A small network was shown many inputs. Here are its activations along a few directions, one row for each input.
Each table varies a few parts of the input and shows all the possible inputs, shuffled.
Descriptions start from the smaller parts, as in this example, which fits no table here: one of 5 places around a ring, together with either a single point or one of 9 places along a line or (one of 2 separate values, together with one of 6 places along a line).
Shared parts are said once, and a part with two or three values counts as separate values.

Other details of the inputs vary at random and push rows far along two fixed directions, the same in every table; ignore that.

Rows:
row 1: [ 18  -2   2  -4   8  -1 -16  13  -1   2  -5   8  -3  -1  15]
row 2: [ 12   2  -1  -2   2  -4  -6  16   2   6 -13   6 -16   6  13]
row 3: [ 15  41  -2  11 -11  17   6 -47 -16 -19 -18 -13   5  -3 -10]
row 4: [ -1   8  18   1   3  -1 -18  19  -4   5 -11   8  -3  -3   8]
row 5: [  9   1   4 -12   5 -10  -9  15  -2   7 -16   8  -5  -2   9]
row 6: [  5  10   4  -2  12  -2 -18  14 -14   4  -5   9  -2   7  15]
row 7: [ 1 11 21  1  5  3 -9 19  0  9 -9  4 -9  1 11]
row 8: [ -1  12  18   2   3   6  -6  23  -4   4 -11   4  -7  -2  15]
row 9: [ 25  29  -9  11 -16  18   5 -47  -2 -15 -22 -10  -2 -13 -12]
row 10: [15  7  4 -5 10 -6 -5 13 10  4 -4 15 -6  2 14]
row 11: [  7  -1  -3 -10  -3  -6  -9  19  -5   7 -16   9  -7   2   9]
row 12: [-33 -32 -10  -4   6 -16  13   6  10   1  31 -10  13   4  -7]
row 13: [ 9  9 19  2  3  1 -6 17 -3 15 -5  5 -7  2 11]
row 14: [-20 -11 -15   8 -14   4  26 -60   5 -25  21 -20  26  -4 -32]
row 15: [ 21  35   6  17 -14  24   9 -42 -10 -12 -27 -16   9  -9 -22]
row 16: [ 19  32   4  17 -16  19   2 -43 -14 -15 -29 -13  16 -11 -25]
row 17: [-30 -33  -5  -7   7 -11  17   7   7   3  31  -6  -5   7 -13]
row 18: [  9  -3  -2  -3   1  -6 -11  15  -1   6 -16   8  -7   4  14]
row 19: [-32 -33 -11  -2   5 -12  16   1   9   1  34  -1  14   2  -6]
row 20: [-32 -29 -10   0   7 -10  22   4  13   1  40   0   5   4  -8]
row 21: [  7   7  16   3   2  -4 -15  17  -7  12  -8   8   0  -1   8]
row 22: [ 13  -2  -6  -5   0   3 -18  16   0   8 -12   8  -7   5  10]
row 23: [ 13  -3  -4  -1   6   0 -16  11   0   9  -9  11  -8  -3  15]
row 24: [ 17   0   2  -4   8  -3 -12  12   1   2  -6  13   1   1  17]
row 25: [ 14  26  -5  -4 -22   5   8 -38  -5 -14 -23 -11  15 -14 -15]
row 26: [-35  -2  -4  18 -23  15  23 -50  -8 -29  14 -27  23 -10 -36]
row 27: [-33 -29  -9 -10   2 -10  19   8   9   5  37  -6   2   4 -14]
row 28: [ 10   3   0  -9  -1  -4  -4  21  -2   8 -13   8 -16   4   9]
row 29: [ 20   3   3  -3   9   2 -10  14   3   2  -2   8 -12   1  14]
row 30: [-33 -30 -10  -1   8 -15  19   8  14   2  38 -10   4   6 -10]
row 31: [-24 -32  -9   1  10  -4  14   3  11  -2  41   0   1  10  -6]
row 32: [ 15   3  -5  -4   1   6 -11  17   4   7  -8   6 -16   7  10]
Each input here is: one of 2 separate values, together with either a single point or one of 4 places along a line or one of 11 places around a ring.
Question: The inputs of row 9 and row 23 match in every part but the choice among 2 separate values. If row 7 is changed in the same way as row 9 into row 23, which row does it become?
Answer: row 4
Question: Change only the choice among 2 separate values in row 27. List by row number the other rows that result.
Answer: row 25

Rows:
row 33: [ 0  2  2 -8  1 -7 -4 16 -2  7 -6  4 -6  2  6]
row 34: [-4  5  5 -4  1 -4 -4 17 -3  5 -8  3 -5  0  7]
row 35: [  5  -1  -4  -8   4  -4  -4  16   2   4  -3   7 -13   5  13]
row 36: [10 -3  2 -3  6 -3 -4 15  9  6 -1  9 -9 -1 11]
row 37: [ 9  1 -2 -5 10 -4 -7 12  3  1  2 11 -4  2 16]
row 38: [-20 -11  -4   1  -1  -4  12 -17   0  -7  19  -8  14   0 -13]
row 39: [ 10  -3  -9 -10   4  -8  -2  14   5   6  -4   7 -12   6  11]
row 40: [14 -6 -4 -5  6 -6 -1 14 12  8 -1 10 -7  0  8]
row 41: [-18 -14  -1   2  -6  -2  16 -14   5  -3  17 -10  10  -3 -18]
row 42: [-21  -9   6  11  -2   9  13 -12   2  -3  22 -14   5   2 -19]
row 43: [ -3   7  10   2   4   5  -5  16  -7   9  -3   2 -11   5   6]
row 44: [  0   0  11   6   6   9 -12  12  -8   7  -4   3  -5   3   3]
row 45: [-10 -15 -18  -1   1  -4  15 -20   6  -9  23  -6  10   3 -11]
row 46: [ 27  47  11  15 -12  17  -2 -38 -14 -16 -30  -8   7 -10  -6]
row 47: [  4  -4   4  -4   1  -3 -11  13  -3   6  -7   5   0   0   5]
row 48: [-25  -9  -1   5  -2  -3  11 -15  -1  -8  18  -9  14   0 -11]
row 49: [-15 -20 -14   4  -5   4   7 -18   2  -8  18  -9   5   2 -13]
row 50: [ 1  3 12 -1  2 -3 -4 18  3  7 -6  5  0 -4  8]
row 51: [ 12  -9  -9  -6   4  -4 -10  11   3   7  -4   8  -5   3   9]
row 52: [ 26  39   5  11 -23  15  -5 -38 -13 -17 -41  -9  12 -14 -10]
Question: What is each input in this table made of?
Answer: one of 4 separate values, together with one of 5 places along a line
Question: Change only the choice among 4 separate values in row 51. List by row number the other rows that result.
Answer: row 39, row 40, row 45
Question: Change only the place on the line of 5 in row 49. List by row number the other rows that result.
Answer: row 44, row 47, row 51, row 52
